Each row below holds a small network's activations on one input, seen along a few directions.
Each table varies a few parts of the input and shows all the possible inputs, shuffled.
A made-up example of a description, with smaller parts first: one of 4 places along a line, together with either a single point or one of 9 places around a ring or (one of 3 separate values, together with one of 8 places around a ring).
Shared parts are said once, and a part with two or three values counts as separate values.
(in the rows, 128 means zero)

A family of inputs:
x1: [172 157 168  96 145  88 173 183 125 134 142 166 108 115  80 133]
x2: [122 113 140 140 185  97 134 133 111 145 149 123 100 146 107 170]
x3: [169 159 164  98 155  91 151 185 107 123 146 157 113 126  71 135]
x4: [149 124 131 107  74 147 129 142 112  59 141 160 147 142 120 101]
x5: [151 152 115 162 156 126 123 124 176 203 108 155 119 130 132 151]
x6: [161 129 146  98  73 148 136 137 131  68 143 174 149 140 122 104]
x7: [101 110 101 154 117 154  70 113 168 139  92  79 166 120 161 111]
x8: [143 134 140 128 159  78 138 127  82 129 136 150 111 139  84 131]
x9: [163 129 150  96  64 146 158 133 149  77 140 183 144 128 131 100]
x10: [ 89 102  93 161 101 152  82 119 162 150  92  67 157 108 168  97]
x11: [131 118 134 142 114 160 100  96 217 154  90 122 171 111 164 124]
x12: [133 120 156 131 183  98 140 129 130 153 151 137 103 143 110 175]
x13: [104 168  83 109 101 194 141 115 101 116 133 141 134 147 175 118]
x14: [133 121 119 113  65 139 128 149 102  61 141 140 139 138 126  90]
x15: [136 176 116  95  99 200 173  98 147 131 131 181 139 141 182 128]
x16: [117 123 120 138 134  67 149 140  63 142 134 123  92 125  96 108]
x17: [128 131 128 132 150  70 136 134  70 131 135 132 102 136  91 119]
x18: [107  73 156 122 120 150  99  77 157  76 122  75 160 102 148 138]
x19: [ 92 162  73 116  85 192 156 119  94 127 133 129 126 137 180 107]
x20: [155 140 154 119 157  79 145 122 101 138 138 164 114 137  87 135]
x21: [ 92  71 144 126 111 143  97  84 146  78 123  55 153  97 156 126]
x22: [118  80 171 114 118 152 105  71 177  84 124  89 162 100 149 142]
x23: [ 80  62 137 134  95 141 109  90 139  88 123  44 145  85 164 113]
x24: [158 139 158 117 147  77 167 120 119 149 135 174 109 125  97 133]
x25: [147 153 112 164 166 129 101 127 158 193 111 146 124 142 123 153]
x26: [121 171  97 104 110 201 142 108 111 113 132 161 142 152 170 129]
x27: [121 115 111 120  49 136 141 155  95  71 141 129 131 126 132  78]
x28: [117 113 114 150 125 160  73 105 179 136  91  99 173 125 154 123]
x29: [131 142 129 117 133  78 156 203  70 127 140 116  91 115  79 109]
x30: [142 150 137 111 148  82 143 196  78 116 143 125 101 126  74 119]
x31: [132 177 112  96 108 203 149 102 129 122 134 175 144 150 173 132]
x32: [157 153 150 107 157  90 145 189  88 114 144 144 110 130  68 131]
x33: [128 119 130 143 123 162  79 100 198 145  92 113 176 123 156 127]
x34: [137 118 160 130 173  96 161 125 148 164 147 146  99 132 120 173]
x35: [ 96 102 119 148 161  87 143 145  93 158 148  95  82 132 119 149]
x36: [120 144  82 175 160 121  93 139 128 186 109 113 112 141 126 137]
x37: [135 147  95 171 169 127  95 132 138 184 109 132 121 145 120 149]
x38: [120  78 177 113 109 151 127  68 197  92 121  99 157  88 158 139]
x39: [107 110 127 143 176  90 131 140 100 147 149 105  92 142 114 159]
x40: [109 136  72 180 145 119 105 144 122 198 108 102 102 129 131 125]
Changing only one part turns x34 into x35. The same change can be made to x1. Which row results?
Answer: x29
Changing only one part turns x31 into x13. The same change can be made to x25. Which row results?
Answer: x36
What do these inputs look like to the network?
Answer: one of 5 places along a line, together with either one of 2 separate values or one of 6 places along a line
List by row number the other rows that have the place on the line of 5 in common with x8.
Answer: x2, x4, x18, x26, x28, x32, x37

A family of inputs:
x41: [132 158 136  75 112 196 124 113 132  68 135 165 174 154 155 131]
x42: [137 126 157 122 197  77 145 184 108 148 143 109  93 107  53 158]
x43: [126 102 133 128  65 142 129 139 130  91 148  98 115  93 140 109]
x44: [129 136 155 126 169  48 169 185  61 138 162 119  89 118  75 135]
x45: [130  87 162  98  90 141 159 115 155  59 120 126 170 113 139 103]
x46: [188 137 164 135 132 101 118  91 146 153 127 218 134 156  98 131]
x47: [173  90 192 138 125  61 109  89 139 120 136 169 138 135  73 133]
x48: [ 89  69 141 146 135 139 120  78 164 144 139  70 114 116 176 156]
x49: [126 107 160  73 108 165 114 111 122  36 139 115 176 133 134 129]
x50: [ 99 112 117 147 137 131  47 129 127 115  98  63 162 124 133 105]
x51: [139 156  98 131  69 167 153 119 142 125 105 151 133 104 146  86]
x52: [117 141  78 160 108 141 101 135 166 180  77 120 161 129 150  98]
x53: [ 98 123 106 149 135 159 142  61 172 174  98 128 141 113 183 150]
x54: [128 125 126 109  89 155  99 111  99  67 128  93 143  96 128 107]
x55: [186 155 142 132 175 101 128 133 164 157 133 187 119 144 101 156]
x56: [129 105 124 131  67 130 142 118 132  89 110 106 137  77 130  85]
x57: [ 95 123 114 147 132 170 129  79 171 179 135 118 120 130 190 169]
x58: [113 139  88 158 110 155  90 153 169 183 114 111 142 149 156 115]
x59: [115 164  89 149 133 166  66 127 139 154  98 103 169 154 148 113]
x60: [134 140 139  99  95 174 166 119 165  90 114 178 166 134 158 105]
x61: [114 147 156  88 138  24 195 170  33 138 168 134  66 130  73 106]
x62: [126  86 167  91  83 150 144 137 151  62 158 116 148 128 147 131]
x63: [172 170 141 137 191 115 137 166 143 170 117 162 101 140  95 178]
x64: [131 139 142  91  87 182 150 139 161  95 150 169 145 148 167 131]
x65: [ 94  70 132 147 138 127 133  58 164 141 101  80 136  98 169 136]
x66: [140 174 100 111  90 189 113 111 109 103 125 136 142 124 145 108]
x67: [ 98  84 117 158 114 118  73 157 157 143 117  69 136 119 142 107]
x68: [ 87  93 136 134 162 155  94  50 137 119 123  66 141 120 163 150]
x69: [138 189 127  84 143  68 200 170  41 171 155 185  67 152  99 106]
x70: [ 96 104  70 166 137  85 127 163  18  91 155 122  79 169  90 123]
x71: [168 109 169 134 170  60 119 132 158 123 143 138 119 122  76 154]
x72: [154 177 127 123 171  90 178 184  68 173 150 167  92 141 101 136]
x73: [151 124 170 140 189  76 127 167 137 133 125 114  97 117  69 173]
x74: [120 150  42 163 135 124 138 160  28 129 145 166  85 195 110 126]
x75: [160 171 127 120 197 116 155 183 115 183 132 157  97 131  80 164]
x76: [ 94 143 109 137 158 184 106  52 145 153 122 112 147 135 179 163]
x77: [103  87 106 159 112 104  85 137 155 141  79  79 157  99 137  89]
x78: [137 153 106 127  67 177 140 138 140 129 141 144 114 119 156 108]
Changing only one part turns x72 into x44. The same change can be made to x69. Which row results?
Answer: x61
What do these inputs look like to the network?
Answer: one of 2 separate values, together with either a single point or one of 6 places along a line or (one of 3 separate values, together with one of 4 places along a line)

A family of inputs:
x79: [ 66 107 116 115 103 188 153  79 143 118 133  72 127  99 205 139]
x80: [166 146 159  88  87  83 203 201 104 107 152 172  98 106  85  97]
x81: [132 111 139 125 148 152  69 127 154  83 117  97 169 132 119 143]
x82: [120 102 154 113 137 171  82 106 179  89 123  92 173 127 149 150]
x83: [111  79 128 150  98 135 100  51 156 116 116 128 156 135 162 118]
x84: [101 142 109 110 132 120 152 152  53 111 150 114 102 137 122 118]
x85: [115 151 125  88 124 114 202 170  40  98 180 143  76 137 113 126]
x86: [141 122 169 141 239  67 113 160 135 175 137 104 100 126  76 195]
x87: [ 97 128  89 138 121 139 105 145  71 107 135  88 117 136 130 116]
x88: [116 101 148 115  67 164 153 109 207 132 106  95 152  67 178 106]
x89: [139 102 119 155 109 100  93  89 104 107 124 145 135 146 108 110]
x90: [164 146 189  72 152 111 174 172  93  70 172 167 111 139  78 155]
x91: [170 197 123  90 126 139 192 168  90 137 157 222  98 160 112 132]
x92: [150 139 142 111  96  90 152 183 118 120 123 140 125 105  95  85]
x93: [144 118 141 127 120  78 142  96  85 109 140 170 120 147 100 113]
x94: [149 139 170  92 160 116 124 153 107  83 145 136 138 137  88 146]
x95: [145 125 146 120 149 136  77 146 127  80 131 110 153 135  97 143]
x96: [ 70 106  97 133 106 172 113 106 124 116 127  71 138 127 184 125]
x97: [123 157 114 119 109 212 147  78 192 156 114 148 151 120 205 143]
x98: [160 125 157 106 112  72 193 113  72  96 169 200  93 148  92 122]
x99: [124 157  94 138 111 197 104 103 176 154 106 147 162 149 183 128]
x100: [ 83 114  83 145 118 154  99 127  97 110 119  75 133 132 153 116]
x101: [ 92 125 108 162 213  72 142 158  82 207 141  76  64 125 107 167]
x102: [155 191 106 112 133 145 144 149 105 150 128 191 126 161 120 122]
x103: [109  80 148 132  96 151 142  23 174 119 122 129 144 106 183 132]
x104: [117 100 129 136  73 148 111 135 189 128 102  94 162  96 159  91]
x105: [151 178  86 141 123 165  97 142 124 146 113 166 141 160 128 120]
x106: [118 102 175  94 134 188 123  80 196  93 129  93 163 101 168 163]
x107: [139 124 141 164 175  38 139 183 150 216 113 104  79  96  82 133]
x108: [137 165  80 150 121 180  90 123 150 149  98 152 158 156 151 119]
x109: [130 110 115 149  83 129  96 156 163 122  94  99 156 101 127  81]
x110: [124  88 113 163 107 117  86  71 130 111 108 133 151 141 131 109]
x111: [143 177 106 167 213  95 134 153 138 243 119 159  89 149 101 175]
x112: [145 125 121 141  86 111 103 175 137 117 110 112 140 104 104  82]
x113: [134 101 143 178 199  30 133 101 115 206 127 136  81 135  86 162]
What do these inputs look like to the network?
Answer: one of 5 separate values, together with either a single point or one of 6 places along a line
Changing only the choice among 5 separate values turns x84 into x93. The same change can be made to x79. Which row results?
Answer: x103
Which other rows does x100 become when the choice among 5 separate values takes its other values? List them by row number.
Answer: x81, x108, x109, x110
List by row number the other rows that have the choice among 5 separate values in common with x109.
Answer: x80, x88, x92, x104, x107, x112
Which other rows does x87 become when the choice among 5 separate values takes its other values? List them by row number.
Answer: x89, x95, x105, x112

A family of inputs:
x114: [158 153 134 139 154 124 103 124 168 173 110 162 146 147 120 140]
x115: [100  76 129 133  68 131 130  70 129  91 129 118 142 126 165 103]
x116: [ 98  91 157  95  97 161 150 106 162  85 142  93 143 103 174 132]
x117: [141  98 165 131 131 125  94  91 182 111 103 115 170 107 123 129]
x118: [100 102 157 112 140 143 141  96 166 125 124  76 135  89 157 147]
x119: [113 157  96 142 173 149  89 127 110 154 124 122 132 164 135 152]
x120: [113  96 111 181 149  93 116  90 132 176 119 117 103 127 130 141]
x121: [153 135 139 128 159  21 191 156  33 140 167 179  59 148  55 125]
x122: [101  84 128 151 113 112 119  61 130 129 111 103 135 112 148 117]
x123: [169 144 145 105  86 165 123 108 161  91 124 176 162 129 131 114]
x124: [127 148 140  89  95 183 168 113 144 103 145 140 128 110 166 133]
x125: [148 156 144 110 190  58 145 187  24 103 174 148  82 161  45 152]
x126: [112 113 109 162 182 128  74 123 124 140 124  88 123 141 120 166]
x127: [123 166  94 122 144 180 114 135 103 114 129 146 142 167 140 141]
x128: [129 131 109 125  70 152 148  80 111 109 133 164 128 133 156 103]
x129: [132 164  88 132  97 153 136 177 131 144 110 140 134 127 138  96]
x130: [149 148 176  88 177  55 210 196  62 139 179 154  64 122  65 156]
x131: [134 146 104 118  60 167 129 151 128 100 119 128 143 110 145  81]
x132: [195 148 184 108 174  33 161 190  84 120 154 193  89 144  30 139]
x133: [152 150 140 114 142  37 170 232  54 135 151 142  71 123  39 106]
x134: [125 164 125 103 134 171 178 138 145 148 135 151 119 127 161 147]
x135: [114 139  96 158 141 113 130  94 117 191 122 151 110 151 146 126]
x136: [139  88 166 114  87 146 104  99 181  73 123 132 177 121 140 113]
x137: [101  99 125 128 149 149  81  99 126  93 117  75 155 125 139 139]
x138: [156 110 147 162 163 103  90 120 182 159 110 128 137 123 105 154]
x139: [115 154 128 124 163 144 150 128 149 187 130 124 112 128 154 156]
x140: [104  91 123 125  60 147 110 142 146  82 117  81 158 103 154  81]
x141: [ 98  91 128 113 107 172  89 107 121  55 137  88 163 142 154 125]
x142: [120 156  92 150 127 126 109 168 136 183 106 115 126 127 133 107]
x143: [168 161 129 118 123 152 130 134 162 134 114 187 153 147 125 129]
x144: [126 147  91 139 109 139 157 103 112 152 124 177 118 150 151 116]
x145: [106 101 122 141 105 126 100 134 148 120  98  66 151  89 137  95]
x146: [127 148 111 107 106 193 107 113 102  72 139 134 151 149 146 126]
x147: [113 112 143 144 171 124 139 124 165 175 130  89 103 104 138 171]
x148: [119 113 106 171 135 106  97 164 150 171 106  79 118 106 118 121]
What do these inputs look like to the network?
Answer: one of 5 separate values, together with either a single point or one of 6 places around a ring
Changing only the choice among 5 separate values turns x129 into x134. The same change can be made to x142. Which row results?
Answer: x139
Which other rows does x136 become when the choice among 5 separate values takes its other values? List them by row number.
Answer: x115, x116, x140, x141
